Each row below holds a small network's activations on one input, seen along a few directions.
In each table, some parts of the input vary, and every possible input appears once, in random order.
A made-up example of a description, with smaller parts first: one of 4 places along a line, together with either a single point or one of 11 places along a line or (one of 2 separate values, together with one of 8 places around a ring).
Shared parts are said once, and a part with two or three values counts as separate values.

Other details of the inputs shift rows strongly along two fixed directions, in all tables alike. That doesn't count.
These rows show it; all are for the same input, with only those details redrawn:
[  5  37  -2 -66  11  -6  -7   5  12  16 -14 -14 -19  30  18]
[ 14  16   1 -47   5 -17  -7  -8  -6   3   5  -1 -13  16   9]
[  6  37  -2 -65  11  -6  -7   4  12  16 -14 -13 -19  29  18]
[ 17 -52   0  48  -3 -19  -2 -29 -66 -39  53  52  10 -51 -27]
[-40  45 -23 -19  37  56  -3  43  18  27 -49   3 -11   2  14]
[ -3 -24  -8  33  10   7  -2  -5 -41 -19  20  39   5 -38 -16]
[  48   27   17 -106  -13  -65  -11  -32    4    5   21  -27  -26   54
   21]

A family of inputs:
r1: [ 26 -60  -1  49  -1 -18  -2 -20 -64 -36  58  41  13 -54 -28]
r2: [ -6 -10 -10  15  23  18  -2   8 -22  -3   1  20   5 -25  -1]
r3: [ 12  21   3 -72   6   0 -13   4  24  14 -20 -24  -5  26  11]
r4: [ -7  -1 -15  12  13  19  -3  15 -22  -5   6  23  -3 -25 -12]
r5: [-10 -21  -6  64  -5  -2   9 -15 -20 -12  21  38   5 -20 -12]
r6: [-35  20 -19  29  15  34   5  24  25  23 -42  -2  11   2  -8]
r7: [-25   1 -10  48  -8  32   2  15  13   5 -21   0  13 -18 -12]
r8: [ -8 -29 -15  32   4   3   2   2 -39 -16  24  37   2 -39 -19]
r9: [ 45  22  36 -77 -25 -68   9 -34  16  10  29 -45 -22  62  30]
r10: [-30  11 -20   4  31  45  -9  38  15   6 -36   4  -8 -19  13]
r11: [ 35 -16  23  -4 -22 -52   6 -34 -14 -13  24  -7   7  15  -8]
r12: [-34  13 -14  27  12  45   3  21  33  19 -36   3   8   1   1]
r13: [-35  24  -9  29  13  50  17  27  22  20 -25 -10  -3   6  13]
r14: [-32  29 -21 -25  27  65  -9  49  31  24 -50 -11   1  -6   0]
r15: [-10 -10  10  42   2  19   7   4  -3  -6  -5  13   3 -12  13]
r16: [ 23 -64   7  48  -6 -17 -11 -28 -59 -42  51  43  15 -54 -18]
r17: [ 29  -8  23  -1 -20 -48  10 -36 -18 -15  35   9  -9  18   7]
r18: [-37  37 -28 -16  46  52  -1  49  27  25 -52  -7 -13   0  20]
r19: [-12 -23 -12  17   2  16 -11  18 -15  -7  -8  10  13 -35 -22]
r20: [-26   9 -14   2  22  47 -15  33   7   9 -43  -1  10 -21  -6]
r21: [-22  -7   1  42   8  39   9  14   9   1 -20  13  12 -15  -1]
r22: [-34  24 -19  28   5  39  10  26  25  23 -39 -10  10  -2  -9]
r23: [-25  14 -17   1  25  54 -11  40   9  12 -30   3  -2 -20   7]
r24: [-12 -21 -12  16   8  19  -7  17 -15  -5   2  17   2 -31  -2]
r25: [-35  17  -7  32  20  42   3  27  28  13 -34   3   4   3  24]
r26: [ 30 -25  30  -9 -31 -39   7 -34  -7 -16  39 -10   2   8  -6]
r27: [-13 -11  -6  40 -12  21   9  -1   9   0   0   8  12 -15 -11]
r28: [-44  42 -21  13  29  50   9  35  41  38 -52  -7  -5  18  23]
r29: [  2  25  11 -36 -16   4   5  -1  41  16 -10 -38  -8  41  12]
r30: [ 16   7  21 -18 -16 -22  -2 -10  15   1  -9 -22   0  24   8]
r31: [ 21 -69   1  50 -11 -27 -13 -22 -52 -49  40  33  18 -59 -39]
r32: [  4  31   6 -32 -17  -5   2  -1  39  21 -13 -32 -14  37  28]
r33: [-23  14 -22  -1  24  46  -7  40   5  15 -37  -5   8 -18 -19]
r34: [ 27 -64   4  44 -17 -21 -16 -20 -56 -42  46  30  22 -58 -44]
r35: [-21   2   5  38   1  18  16   6  -9  -1   5  14  -5 -12   0]
r36: [-36  34 -23 -19  34  54  -7  45  21  27 -62 -13   7  -3  -4]
r37: [ 47  17  26 -72 -31 -71  -8 -42  29   8  20 -38 -20  66  32]
r38: [-26   0  -8  48   0  34  11  15   4   3 -14  -4  13 -12 -20]
r39: [ 17 -73  -2  42 -16 -18  -4 -22 -51 -38  51  40  21 -56 -38]
r40: [ 15 -55   6  76 -12 -34   6 -33 -43 -36  42  35  31 -33 -32]
r41: [-36  14 -10  26  19  44   5  26  33  14 -37   3  12   3   9]
r42: [ 29 -21  33  -2 -28 -40   5 -32 -13 -17  41  -9  -6   7  10]
r43: [-35  16  -8  31  15  38  -2  28  28  12 -43  -4  13   0   5]
r44: [ 46  23  34 -83 -32 -73   3 -33  19   9  17 -55 -12  61   9]
r45: [ 35 -22   4 -34 -10 -51  -2 -23 -26 -10  41   0  -6   3   0]
r46: [ 46  22  25 -71 -16 -76   3 -38  22   8  24 -34 -15  71  35]
r47: [ 14  16   1 -47   5 -17  -7  -8  -6   3   5  -1 -13  16   9]
r48: [ 13  15  -5 -47   7 -26  -5  -4   1  -2   4  -4 -22  16   9]
r49: [-18   4 -10  42  -8  14  14   0  -1   3   4  16  -2 -10  -4]
r50: [-11 -19 -18  12   8  11  -2  17 -18  -2  -6  10  14 -29 -27]
r51: [ 12  14   3 -13 -15 -21  12 -15  14  12  11 -16  -8  25  15]
r52: [ 15 -60  23  71 -29 -23   3 -28 -44 -38  46  21  21 -45 -33]
r53: [ 48  19  33 -75 -45 -64  -6 -36  29   3  19 -60 -14  65  12]
r54: [ 18  -2   0 -51   1 -19 -11  -4  13  -5  -1 -14  -8  11   1]
r55: [  6  19  10 -13 -19 -14  12 -13  11   4  15 -16 -16  31   9]
r56: [ 31 -21  26   3 -35 -37   4 -35  -7 -18  44 -13  -6  15   6]
r57: [-31  23  -5  26  25  43  16  27  17  20 -35   3  -2   4  22]
r58: [ 26 -10  15   2 -17 -55   6 -38 -13 -16  40  11  -3  22   7]
r59: [-21  -8 -22  19  24  26  -4  25  -7  -4 -25   9   9 -31 -22]
r60: [  4  28   5 -33 -12 -15  -8  -2  40  20 -26 -33  -4  41  11]
Describe the family of inputs behind these rows. -> one of 6 places along a line, together with either one of 4 separate values or one of 6 places around a ring
The inputs of r9 and r44 match in every part but the place on the line of 6. If r13 is changed in the same way as r9 into r44, which row does it become? -> r38
The inputs of r40 and r41 match in every part but the place on the line of 6. If r36 is changed in the same way as r40 into r41, which row does it become? -> r3
Change only the choice among 4 separate values in r36. List by row number the other rows that result. -> r33, r50, r59
Which other rows agree with r30 in the place on the line of 6? List them by row number. -> r7, r19, r20, r31, r34, r43, r52, r53, r60
Change only the choice among 4 separate values in r16. List by row number the other rows that result. -> r10, r23, r24
Which other rows agree with r49 in the place on the line of 6? List them by row number. -> r4, r5, r8, r17, r35, r47, r48, r55, r58

A family of inputs:
r61: [ 33 -13  33 -23 -31 -56 -13 -27  33  -9  11 -31  10  32   6]
r62: [  2 -74 -23  52   6   3  -7   0 -57 -39  49  51  12 -71 -20]
r63: [-48  40 -21  13   8  87  -2  49  62  39 -73 -27   8   6   6]
r64: [-56   7 -33  27  61  86   1  66   0  22 -60  25   9 -47   6]
r65: [-57  30 -40   7  39  99  -6  61  25  16 -52   6 -12 -34   1]
r66: [ 43  25  19 -75 -30 -63   2 -15  29  16   4 -67 -10  59   1]
r67: [ 16  -2  11  14 -25 -20   8 -33  -3  -3  38  13  -8  11  20]
r68: [ 16 -30  19  -1 -18 -23 -16 -16 -45 -27  32  21   0 -34 -22]
r69: [ 34  -8 -23 -22  -5 -67  -7 -41 -28 -14  16  23   4  12 -29]
r70: [ 31  43  15 -72 -17 -67  17 -22  14  22  16 -47 -33  72  37]
r71: [ -6 -38  11  83  -6   3  26 -26 -47 -28  49  51  11 -36 -21]
r72: [-58  63  -6   2  37  64   8  47  68  41 -80 -18 -19  43  56]
r73: [  2 -75   9 101 -19   8  13 -23 -51 -39  44  40  40 -60 -61]
r74: [  50   32   29 -106    0  -53  -24  -20    1    3    5  -39  -13   50
   21]
Describe the family of inputs behind these rows. -> either a single point or one of 5 places around a ring or (one of 2 separate values, together with one of 4 places along a line)
Change only the choice among 2 separate values in r72. List by row number the other rows that result. -> r61
Which other rows belong to the same alternative as r62? List them by row number. -> r64, r65, r68, r74
Change only the choice among 2 separate values in r67. List by row number the other rows that result. -> r63

A family of inputs:
r75: [ -6  45   9 -22  10  28   0  12  20  11  -9  -9 -29  23  43]
r76: [-18  17 -31 -20  22   7   0  20  -2  11  -6  21 -22  -5   5]
r77: [-13  36 -17  -9   1   4   0   2  59  35 -49 -29  15  43   0]
r78: [ 25 -32   3 -16  -2 -14  -4 -16 -30 -31  52  20 -18 -21   7]
r79: [-14  17   5  29   2  24  16  -4 -22   2  14  34 -11  -7   5]
r80: [ 40 -34  28 -27 -36 -34 -18 -23  -7 -34  29 -30   7  -5 -25]
r81: [-34  25 -16  46  16  23   8  11 -14   7  -9  37 -14 -11  11]
r82: [-11  15   4  -2 -21  34  -2  16  52  18 -21 -43   1  20  11]
r83: [-11  29  12 -36 -10  26 -12  23  78  35 -53 -49   2  44  35]
r84: [ 26 -14  32  18 -33 -47  34 -43 -21  -9  58  -5  -2  17  -1]
r85: [ -7   4  17 -39   1  19 -23  24  38   2 -50 -36   9  11   5]
r86: [-23 -30 -12  28  35  46  -5  26 -16 -15  -6  46  -1 -45  17]
r87: [-29  13   8  48   7  48  24  26  22   9 -12 -13  -8   0  23]
r88: [ 46  -5  42 -36 -16 -56  -6 -48 -13 -20  38   6 -19  31  46]
r89: [-18 -22 -16  44  -6  12  -8  14 -15 -15 -18   8  19 -41 -49]
r90: [-35  42 -11  21  29   8  22  12  34  31 -35 -11   3  38  20]
r91: [-21  21  20  13  11  28  17  20  41  22 -34 -22  -6  26  48]
r92: [-32   6 -43  18  50  28   2  22 -10   3 -21  47   4 -16  -3]
r93: [-13  46 -11 -13  29  -6   3  -5   9  17 -22  16 -10  41  25]
r94: [-45 -11 -14 104   6  25  30  12 -16   0  -1  25   7 -28  -8]
r95: [ 30 -45   3   2 -14 -33   9 -40 -60 -30  72  43  -6 -32 -20]
r96: [ -6 -57  -5  44  24  33 -20  21 -47 -25   2  35  23 -74 -15]
r97: [ -5  37 -11 -79  24  39 -21  46  24  27 -38 -46 -20  13  17]
r98: [  48    8   11 -100  -16  -48  -13  -19  -19    8   28  -31  -13   24
  -10]
r99: [ 51 -46   8   1 -23 -77 -13 -47 -28 -36  28   7  30  -8 -54]
r100: [ 28   6   6 -26 -48 -55   0 -32  30  11   9 -37  -1  40  -7]
r101: [ -7 -24 -35  39  36  10 -10  14 -42 -11  -5  42  31 -54 -36]
r102: [-24 -37  -5  92 -26  36  14  -6 -12  -7  17  20  33 -45 -41]
r103: [ 42 -14  -6 -52 -13 -63 -18 -17 -35  -7  32  -7  -8  -2 -20]
r104: [ 36   1  25 -68 -39 -43  -7 -21   3  -6  11 -40   5  27 -30]
The inputs of r96 and r88 match in every part but one. If r101 is changed in the same way as r96 into r88, which row does it become? -> r93
Describe the family of inputs behind these rows. -> one of 5 places along a line, together with one of 6 places around a ring
Change only the place on the line of 5 in r85. List by row number the other rows that result. -> r80, r89, r99, r104
Change only the place on the ring of 6 in r82. List by row number the other rows that result. -> r75, r78, r80, r87, r97

A family of inputs:
r105: [-20  68 -11 -33 -12  -5   6   2  73  39 -38 -39 -24  70  32]
r106: [ 23   0  33 -37 -20 -10   4  -3  22  -3  10 -45  -9  25  17]
r107: [ 46 -92  46  64 -57 -53  -5 -62 -29 -62  74  18  20 -30 -13]
r108: [-73  68 -33  29  48  79  15  57  10  38 -67  20 -15  -7   6]
r109: [ 56 -35  18  -6 -19 -91   1 -63 -66 -33  59  27  18  -3 -45]
r110: [  7  79  19 -99 -15  -3   2  -4 100  53 -35 -69 -33 103  73]
r111: [ 31  32  47 -92 -10 -23  -6  -6  14   2  -6 -44 -24  46  29]
r112: [-42 -27 -11  95  31  65  -4  39 -48 -16 -33  36  34 -79 -41]
r113: [ 14  26  20 -36 -21  -7  21  -9  20  19  25 -36 -21  42  33]
r114: [ 47 -31  36   6 -23 -44   8 -52 -60 -32  74  30  -9  -6   5]
r115: [-59   5 -36  78  21  59   7  26  36  18 -61  24  36 -14 -26]
r116: [ 23  28   3 -52 -17 -51  14 -18  17  21   4 -42   1  52 -17]
r117: [ 50 -55  -5  -9   2 -87  -9 -54 -56 -34  57  40  17 -17 -28]
r118: [-30  -4 -20  30  43  59   1  29  -8   4  -8  44 -10 -31  33]
r119: [-48 -10 -20  81  18  70   6  51  -3   8 -39  -5  28 -52 -30]
r120: [  9 -19 -38 -72 -19  25 -36  19 -15  -7  16   5 -14 -44 -47]
r121: [-53 -15 -32 121   9  50  32  21 -29  -4   9  43   9 -54 -34]
r122: [ 50 -81   5  25   0 -60 -26 -34 -65 -50  56  32  22 -52 -24]
r123: [ 32  28  25 -82 -37 -53 -19 -16  64  21 -30 -71   0  73  22]
r124: [  6 -19  12 -25  19   9 -15  14   0 -16  -2   4  -8 -13  28]
r125: [-70  53 -56  14  58  71   1  64  26  33 -65  27 -20  -8  26]
Describe the family of inputs behind these rows. -> either a single point or (one of 4 places along a line, together with one of 5 places around a ring)
Change only the place on the ring of 5 in r119. List by row number the other rows that result. -> r106, r113, r116, r121
